Each row below holds a small network's activations on one input, seen along a few directions.
In each table, some parts of the input vary, and every possible input appears once, in random order.
A made-up example of a description, with smaller parts first: one of 6 places along a line, together with either a single point or one of 9 places around a ring or (one of 2 separate values, together with one of 8 places around a ring).
Shared parts are said once, and a part with two or three values counts as separate values.
In the rows, zero is written as 128.

Other details of the inputs shift rows strongly along two fixed directions, in all tables alike. That doesn't count.

Table:
x1: [ 50  90 101 146 203 171  88  81 129 129 160  42]
x2: [209 159 158 118  89  69 182 155  98 138 117 201]
x3: [ 75  60 158 162  90 205  90 127 243 165  55 110]
x4: [128 151 122 149 135  87  94 175 102 114 160 138]
x5: [ 96 103 141  93 128 205 125  94 195 121  99 106]
x6: [110 147  95 153 160 106 138 149  84 140 178  91]
x7: [ 91 125  70 158 174  93 106 167  70 147 200  85]
x8: [124  99 192  98 139 198 113  94 187 125  88 113]
x9: [124  92 186  68 136 211 130 129 202 160  73 125]
x10: [ 96 175  79 165 165  91 119 127  75 117 160  90]
x11: [121 106 202  86 136 210 124  96 204 125  67 121]
x12: [153 163 132 116  75  96 125 190 139 103 131 181]
x13: [ 69  83 100 117 192 186 101 119 144 164 145  63]
x14: [198 132 201 112  90 122 157 166 119 133 113 188]
x15: [103 171  69 179 165  74 108 129  55 115 182  86]
x16: [162 127 198  98 101 145 105 155 172 119  93 166]
x17: [168 145 140 118  74 103 139 136 111 106 116 169]
x18: [ 58 118  80 122 205 173 123  58 162 140 114  61]
x19: [161 126 174 125 116 125 122 117 112 117 105 152]
x20: [176 156 177 117 101 114 164 170 119 132 120 167]
x21: [174 127 190  89  98 141 138 175 155 144  95 171]
x22: [110  63 152  86 113 183  94 116 182 124 108 129]
x23: [188 141 210 119  89 120 130 153 135 105 103 189]
x24: [133 111  96 125 119 111 135  96 121 119 141 145]
x25: [166 143 155 106  73 124 145 130 131 108  98 173]
x26: [136 143 185 105 125 170 130 126 176 117  85 141]
x27: [106 143  67 169 128  76 113 149  71 100 204 114]
x28: [ 87 174  87 150 162 104  98 167 118 119 161 102]
x29: [150  74 193  82 130 203 144  85 154 161  71 130]
x30: [131 181  90 152 146  91 155 153  67 142 154 117]
x31: [107  86 111  93 133 170 134  61 175 132 103 113]
x32: [104 102 116 102 173 172 157  77 154 166 106  96]
x33: [159 156 102 153  89  65 130 149  63 101 162 164]
x34: [154 142 116 155  87  61 125 166  73  93 183 162]
x35: [208 127 166 191  21  69 164 168 163 124  63 217]
x36: [139 136  87 149 153  82 156 125  73 149 166 131]
x37: [ 97 108 108 102 180 182 157  75 162 167 102  91]
x38: [120 127 133 139 140 106  90 158 115 117 152 127]
x39: [153  89 194  77 129 188 137  65 201 133  52 147]
x40: [162  92 144 103  92 123 142  94 141 118 111 174]
x41: [117 108 167  78 144 205 131 135 197 159  82 120]
x42: [128  95 180  76 143 219 151  83 176 163  59 111]
x43: [ 56 130  53 151 162 128 111 115 113 113 185  63]
x44: [ 66 100  91 135 198 176 120  98 126 157 163  40]
x45: [150 184  95 146  90  71 143 157  81 101 148 158]
x46: [173 173 141 133 110  68 154 140 109 110 118 179]
x47: [118 143  81 241  83  72 122 162 103 132 127 119]
x48: [131 158 148 124 124 112 108 171 140 116 125 144]
x49: [121 131 160 122 140 151 117 120 149 118 116 114]
x50: [ 74  83 111  95 140 186  92 111 185 129 120  89]
x51: [159 138 136 134 129  91 138 117 111 117 124 162]
x52: [134  97 210  70 121 204 103 121 217 132  56 141]
x53: [110 132  80 143 126 114 116 109  95 115 159 104]
x54: [ 55 111  42 125 178 158 127  63 150 133 143  67]
x55: [191 159 194 112  87 114 139 141 125 111  81 182]
x56: [145 121 156 104 132 161 150 113 128 154  96 124]
x57: [123 125 132 220  65 100 123 170 150 131 114 139]
x58: [ 90  84  85 110 150 164 124  55 160 132 129  91]
x59: [ 38 102  60 122 169 167  88 114 158 128 158  57]
x60: [208 136 190 117  86  79 150 132 118 110  99 212]
x61: [151 125 106 142 141  81 157 124  75 148 159 142]
x62: [151 149 113 150 136  93 145 145  59 143 155 133]
x63: [106 138  78 174 168  80 128 154  47 137 210  88]
x64: [ 55 128  93 128 199 189 108  72 147 137 111  48]
x65: [ 70  91  66 128 207 165 135  61 128 170 150  48]
x66: [185 148 184 124  97 110 131 137 110 111  96 180]
x67: [114 152  75 161 163  96 136 132  56 147 176  87]
x68: [154 149 106 124  94  81 154 125 118 110 135 170]
x69: [189 146 179 107  97 100 153 124 141 115  85 191]
x70: [ 90 152  53 167 137  78 114 146  77 103 204  92]
x71: [142 137 118 127  88  92 107 174 122 105 156 155]
x72: [135 174 115 146 138  99 155 170  93 134 159 126]
x73: [ 99 151  57 171 131  73 112 146  73 100 211  98]
x74: [ 82 100  84 127 140 139  88 134 135 120 161 101]
x75: [172 163 137 136 103  69 133 206  89 133 160 165]
x76: [190 118 174 109  59 113 137 130 115 106 105 195]
Description of these inputs: one of 4 places along a line, together with either a single point or (one of 3 separate values, together with one of 6 places along a line).
Changing only the place on the line of 4 turns x13 into x14. The same change can be made to x28. Which row results?
> x26
Changing only the place on the line of 4 turns x65 into x67. The same change can be made to x31. Which row results?
> x17
Which other rows does x24 become when the choice among 3 separate values takes its other values? List them by row number.
> x36, x51
Which other rows does x44 become when the place on the line of 6 takes its other values? List them by row number.
> x6, x14, x20, x63, x72
Which other rows does x7 become when the place on the line of 4 takes its other values? List them by row number.
> x29, x61, x63

Table:
x77: [101 141 134 126 170 163 129 126 146 150 111  91]
x78: [124 150 136 126 154 122 118 164 109 133 152 116]
x79: [185 161 195 106 101 111 139 189 123 127 113 183]
x80: [167 145 126 112 114  87 147 123  90 110 148 164]
x81: [182  73 248  67  41 204 122 122 244 115  25 204]
x82: [132 159 149 127 145 131 132 154 121 136 122 124]
x83: [ 89  96  83  99 176 152 120  80 111 130 166  82]
x84: [ 77 119  64 165 133 104  85 145 111 110 184  93]
x85: [111 132 133 115 164 141 108 157 115 136 155 101]
x86: [148 181 135 143 133  87 132 184  87 129 151 138]
x87: [199 177 126 128  88  31 154 163  49  96 171 200]
x88: [156 135 138 139  63  85 110 186 123  99 149 178]
x89: [ 37 107  54 171 165 155  94  90 156 128 143  48]
x90: [ 62  80  94  95 198 212 127  21 165 144 106  53]
x91: [186 186 115 142  98  46 170 139  70 108 139 185]
x92: [139  52 223  65  75 234 106  95 250 123  36 160]
x93: [132 148  81 132 144  78 140 117  73 116 172 130]
x94: [165 148 141 179 124  92 167 167  84 172 126 141]
x95: [ 52  76 128  85 210 232  92 101 171 160 133  38]
x96: [129  88 157  70 143 200 143  50 176 136  75 121]
x97: [ 75 136  94 135 194 137 101 144 100 139 178  66]
x98: [197 114 225  98  30 152 133 146 205 108  41 216]
x99: [101 150  58 149 169  96 142  87  84 124 163  94]
x100: [175 112 127 152 112 107 188  90  99 160 104 154]
x101: [132 157 106 174  86  75 119 162 115 103 141 150]
x102: [174 179 175 130 110 102 147 179 118 127 110 167]
x103: [128 127 121 149  89 104 109 155 138 108 134 150]
x104: [107 117  82 112 163 121 122  95  92 122 171 101]
x105: [104  54 135 160 114 186 136  79 194 172  66 100]
x106: [ 74 143  55 189 135  97 108 130 121 118 155  90]
Changing only one part turns x88 into x95. The same change can be made to x106. Which row results?
> x77
Describe the family of inputs behind these rows.
> one of 3 separate values, together with either a single point or one of 9 places along a line
List by row number the other rows that have the choice among 3 separate values in common with x83.
> x80, x87, x90, x91, x93, x96, x99, x100, x104

Table:
x107: [137 162 114 158  99  74 116 175 105 105 154 150]
x108: [114 101 160 119 120 182 118 116 188 138  82 119]
x109: [192 169 151 116  91  73 154 153  92 106 132 191]
x110: [120 100 152  99 156 191 145  73 166 154  80 106]
x111: [199 153 161 136  68  68 150 178  97 116 130 201]
x112: [156 129 140 122  99 106 130 145 115 117 136 160]
x113: [120 130 131 140 114 130 115 144 147 122 121 130]
x114: [119  73 164  99 134 202 131  87 184 154  79 113]
x115: [110 123 111 122 163 147 139  92 125 141 124 100]
x116: [ 87 133  55 173 163  94 119 131  78 136 187  81]
x117: [146 110 169  81 128 172 143  89 163 131  84 143]
x118: [106 141 106 166 130 113 118 148 125 130 138 110]
x119: [131 170 129 126 167 101 122 184  75 135 176 115]
x120: [103 103 124 103 167 179 135  73 152 144 107  94]
x121: [201 175 141 166  71  33 157 196  65 120 150 199]
x122: [191 154 167  99  89  99 153 139 115 108 114 192]
x123: [ 72 147  54 171 153  94  94 146  98 112 187  82]
x124: [ 78  88 132 115 148 198 100  96 191 135  99  86]
x125: [214 110 232  81  52 146 151 142 171 124  61 218]
x126: [ 85 122  65 155 161 109 113 122  93 129 181  85]
x127: [ 78 120  57 151 165 111 105 119  93 125 188  79]
x128: [100 127  95 134 172 138 138  93 115 144 136  88]
x129: [ 93 154  73 179 138  87 110 157  98 121 171 100]
x130: [150 113 183  97  84 158 115 137 184 111  84 166]
x131: [100  94 132  93 169 195 131  64 164 143  98  91]
Describe the family of inputs behind these rows.
> either a single point or (one of 3 separate values, together with one of 8 places along a line)
Start at x127 and move only the place on the line of 8, one step at a time. The first step leads to x112. Which rows follow, in order?
> x126, x125, x111, x116, x114, x121
Which other rows does x117 become when the choice among 3 separate values takes its other values? List them by row number.
> x107, x126
Which other rows does x130 become when the place on the line of 8 takes its other values? List them by row number.
> x107, x108, x113, x118, x123, x124, x129

Table:
x132: [143 140 145 125 112 115 114 156 123 117 133 148]
x133: [102  81 161  96 132 205 110 110 197 138  95 111]
x134: [141 139 139 140 102 114 124 152 126 125 125 146]
x135: [159 123 125 139 117  99 155 122  97 138 132 151]
x136: [ 72 103 102 140 155 162 103 112 148 138 133  73]
x137: [ 59 117  66 151 180 143 114  93 117 135 158  55]
x138: [149 115 162 124 100 146 132 129 166 133  88 148]
x139: [155 150 129 121 112 104 145 136 111 116 132 152]
x140: [131 139 127 152 105 103 121 164 120 122 146 140]
x141: [155 169 109 136 115  66 147 150  82 111 156 161]
x142: [111  84 153 107 141 203 131  72 185 144  73 110]
x143: [130 156 100 153 126  90 134 136  88 120 153 129]
x144: [148 135 153 111 117 124 130 134 125 113 122 148]
x145: [133 147 108 161 119  88 138 140 100 121 142 134]
x146: [137 139 121 151 114  98 131 146 123 128 128 145]
x147: [188 130 204  99  63 131 135 169 160 115  83 198]
x148: [151 173 105 139 126  59 137 152  71 107 169 155]
x149: [152 155 138 144 100  80 118 185 104 108 160 160]
x150: [153 113 136 105 126 130 148 113 114 136 128 146]
x151: [104 145  67 169 154  94 132 116  94 130 163  95]
x152: [132 141  85 141 151  77 134 131  57 125 188 120]
x153: [167 116 187 127  76 137 134 154 168 128  89 176]
x154: [110 140 107 144 137 106 104 156 108 117 161 111]
x155: [130 110 155  98 120 161 125 121 167 131  98 139]
x156: [106  88 155  98 135 194 119  91 190 143  82 111]
x157: [ 87 105 113 116 163 168 102 106 152 132 133  82]
x158: [ 91  94 131 107 147 191 106 103 172 140 108  95]
x159: [164 139 153 117 100 120 149 125 133 123 107 160]
x160: [ 92 103 115 110 160 173 130  73 154 140 111  91]
x161: [114 125 126 117 142 134 112 128 135 125 134 119]
x162: [143 126 152 108 113 140 136 127 140 120 109 147]
x163: [128 116 141 110 122 154 121 128 156 129 111 128]
x164: [192 159 220  85 148 151 172 158 121 165  85 161]
x165: [ 92 125  90 169 141 115 112 139 119 131 148  95]
x166: [101 145  67 165 158  91 134 112  92 131 161 100]
x167: [ 81  95  74 133 181 149 128  76 107 152 156  66]
x168: [130 132 127 136 115 122 125 138 133 128 126 129]
x169: [146 129 150 108 115 142 137 121 136 123 109 150]
x170: [161 128 166 135  87 127 131 148 148 128  95 165]
x171: [ 82 118  87 120 179 152 116  88 127 129 151  72]
x172: [127 159  98 143 141  87 123 140  80 112 169 126]
Describe the family of inputs behind these rows.
> either a single point or (one of 4 places along a line, together with either a single point or one of 9 places along a line)
Which other rows does x150 become when the place on the line of 4 takes its other values? List them by row number.
> x135, x152, x167

Table:
x173: [185 102 238  56  81 191 135 124 199 126  48 187]
x174: [105 114 140 112 137 164 104 128 159 122 120 113]
x175: [ 70 103 106 135 134 162  81 132 173 120 134  87]
x176: [109 133 116 117 163 133 118 126 115 127 149 106]
x177: [140 112 144 140  88 138 134 113 163 123  87 149]
x178: [195 186 110 156  98  25 173 165  40 117 165 186]
x179: [ 45 116  51 173 154 122  77 141 131 118 182  61]
x180: [113 117 136  76 193 177 139  81 127 147 125  93]
x181: [211 101 223  59  96 173 184  77 167 147  41 195]
x182: [ 63 100 100 122 170 181  93 103 156 133 136  65]
x183: [172 195 109 152 111  28 138 194  44 106 184 168]
x184: [157 106 189 101  89 165 125 129 179 122  79 162]
x185: [128 171  61 207  90  22 121 185  60 102 193 145]
x186: [166 120 176  82 132 158 154 103 140 138  95 150]
x187: [175 114 207  53 124 185 152 103 163 138  71 161]
x188: [ 81 146 122 163 141 131  80 203 136 129 158  91]
x189: [165 154 199  88 149 148 142 167 124 150 111 145]
x190: [231 195 144 142  78  20 195 157  48 117 134 218]
x191: [159 140 133 129 109 100 144 133 110 125 123 158]
x192: [ 39  99  62 158 174 158  84 103 142 130 163  45]
x193: [ 73 119  68 135 196 142 121  90 103 141 170  58]
x194: [205 185 119 156  92  26 177 160  45 118 155 195]
x195: [142 125 208  77 154 196 129 147 167 155  87 125]
x196: [175 116 176  74 128 159 169  84 138 145  82 158]
x197: [144 135 128 120 128 119 147 116 114 128 128 142]
x198: [180 174 133 176  35  31 122 214 107  88 145 211]
x199: [102 123 117  95 189 164 130  95 120 140 140  88]
x200: [133 118 116 109 162 138 161  79 107 149 125 115]
x201: [ 78 122  74 113 218 149 135  78  90 151 169  55]
x202: [162  90 199 113  53 172 134 109 213 121  42 179]
x203: [148 184  92 177  99  31 123 201  57 100 190 156]
x204: [190 199 111 142 129  24 168 166  23 119 184 171]
x205: [162 137 165  90 123 135 143 131 126 127 116 154]
x206: [110  80 141 136  87 169 106 109 203 125  84 131]
x207: [132 173  54 199 118  23 135 159  44 114 195 134]
x208: [138  95 171  96 113 178 130  98 179 132  77 144]
x209: [203 185 135 158  59  25 151 190  67 103 148 210]
x210: [230 142 248  57  66 139 161 152 156 116  66 230]
x211: [117  93 135 139  97 155 117 107 174 126  97 130]
x212: [116 125 142 124 113 139 102 150 152 112 127 131]
x213: [234 137 228  63  81 132 185 119 138 132  62 225]
x214: [ 91 106 113 119 159 160 111 107 140 134 136  89]
x215: [111  99 144  96 155 177 123  98 155 139 110 105]
x216: [125 124 109 155 106 109 126 133 125 121 132 134]
x217: [ 85 106  76 136 173 145 135  78 115 144 147  77]
x218: [129 146 170 112 151 151 120 174 134 144 127 120]
x219: [132 108 126 129 129 137 140  95 136 137 110 128]
x220: [124 111 124 110 144 154 142  89 134 140 115 116]
x221: [122 195  30 186 165  18 147 153   7 120 224 112]
x222: [112  98 117 123 145 155 134  87 142 141 113 108]
x223: [107 182  64 193 108  32  91 212  75  91 209 131]
x224: [116 123  99 119 166 139 146  87 108 143 135 101]
x225: [ 59 103  65 155 164 152 102  95 135 134 148  63]
x226: [183 130 180 104  90 124 150 131 141 123  90 186]
x227: [197 129 204  91  85 130 149 139 147 122  85 193]
x228: [ 72 116  83  99 226 170 128  69 104 154 158  47]
x229: [ 54 103  90 119 195 178  95  94 142 136 150  53]
x230: [125 106 126 129 120 140 131 106 142 132 113 128]
x231: [ 49 131  94 146 212 160  88 152 122 153 168  39]
x232: [ 69 115  73 164 142 129  98 119 133 121 155  85]
x233: [129 107 152 108 128 160 123 111 155 131 107 126]
x234: [124 151 164 141 119 132  98 208 141 129 131 130]
x235: [150 100 163 102 114 169 158  75 168 140  70 144]
x236: [184 181 128 169  62  32 138 196  78  97 152 200]
x237: [111 168  42 220  89  17 107 193  70  99 202 135]
x238: [103 100 123 135 111 156 109 113 166 125 110 117]
x239: [ 65 114  69 120 215 160 125  79 104 148 166  46]
x240: [137 179  82 197  79  22 104 212  79  92 192 158]
x241: [105 124 124 132 120 137  99 145 143 116 136 116]
x242: [120 113 202  96 137 199 103 161 189 146  87 118]
x243: [ 64 122  50 184 129 105  89 137 127 117 169  83]
x244: [ 77  94  86 140 169 165 128  62 147 145 117  71]
x245: [105 102 113 139 132 152 130  84 154 135 105 106]
x246: [ 73 106 158 133 130 193  69 181 207 135 109  90]
x247: [ 92 100 118  98 177 181 126  83 143 143 129  81]
x248: [196 137 172 109  92 117 178 108 129 131  81 185]
x249: [ 72  99  72 163 151 145 110  91 138 135 140  75]
x250: [115 102 129 154  78 140 111 123 187 117  93 138]
x251: [ 70 113  47 156 188 129 131  74  98 144 167  59]
x252: [201 119 233  91  36 142 131 168 185 107  64 218]
Describe the family of inputs behind these rows.
> one of 8 places along a line, together with either a single point or one of 9 places along a line
Changing only the place on the line of 8 turns x246 into x188. The same change can be made to x223. Which row results?
> x212
Changing only the place on the line of 8 turns x233 into x193. The same change can be made to x242. Which row results?
> x218
Changing only the place on the line of 8 turns x227 into x186. The same change can be made to x226. Which row results?
> x221
Which other rows does x216 become when the place on the line of 8 takes its other values? List them by row number.
> x178, x185, x200, x217, x222, x230, x237
Which other rows does x201 become when the place on the line of 9 takes its other values? List them by row number.
> x180, x181, x190, x196, x200, x204, x213, x228
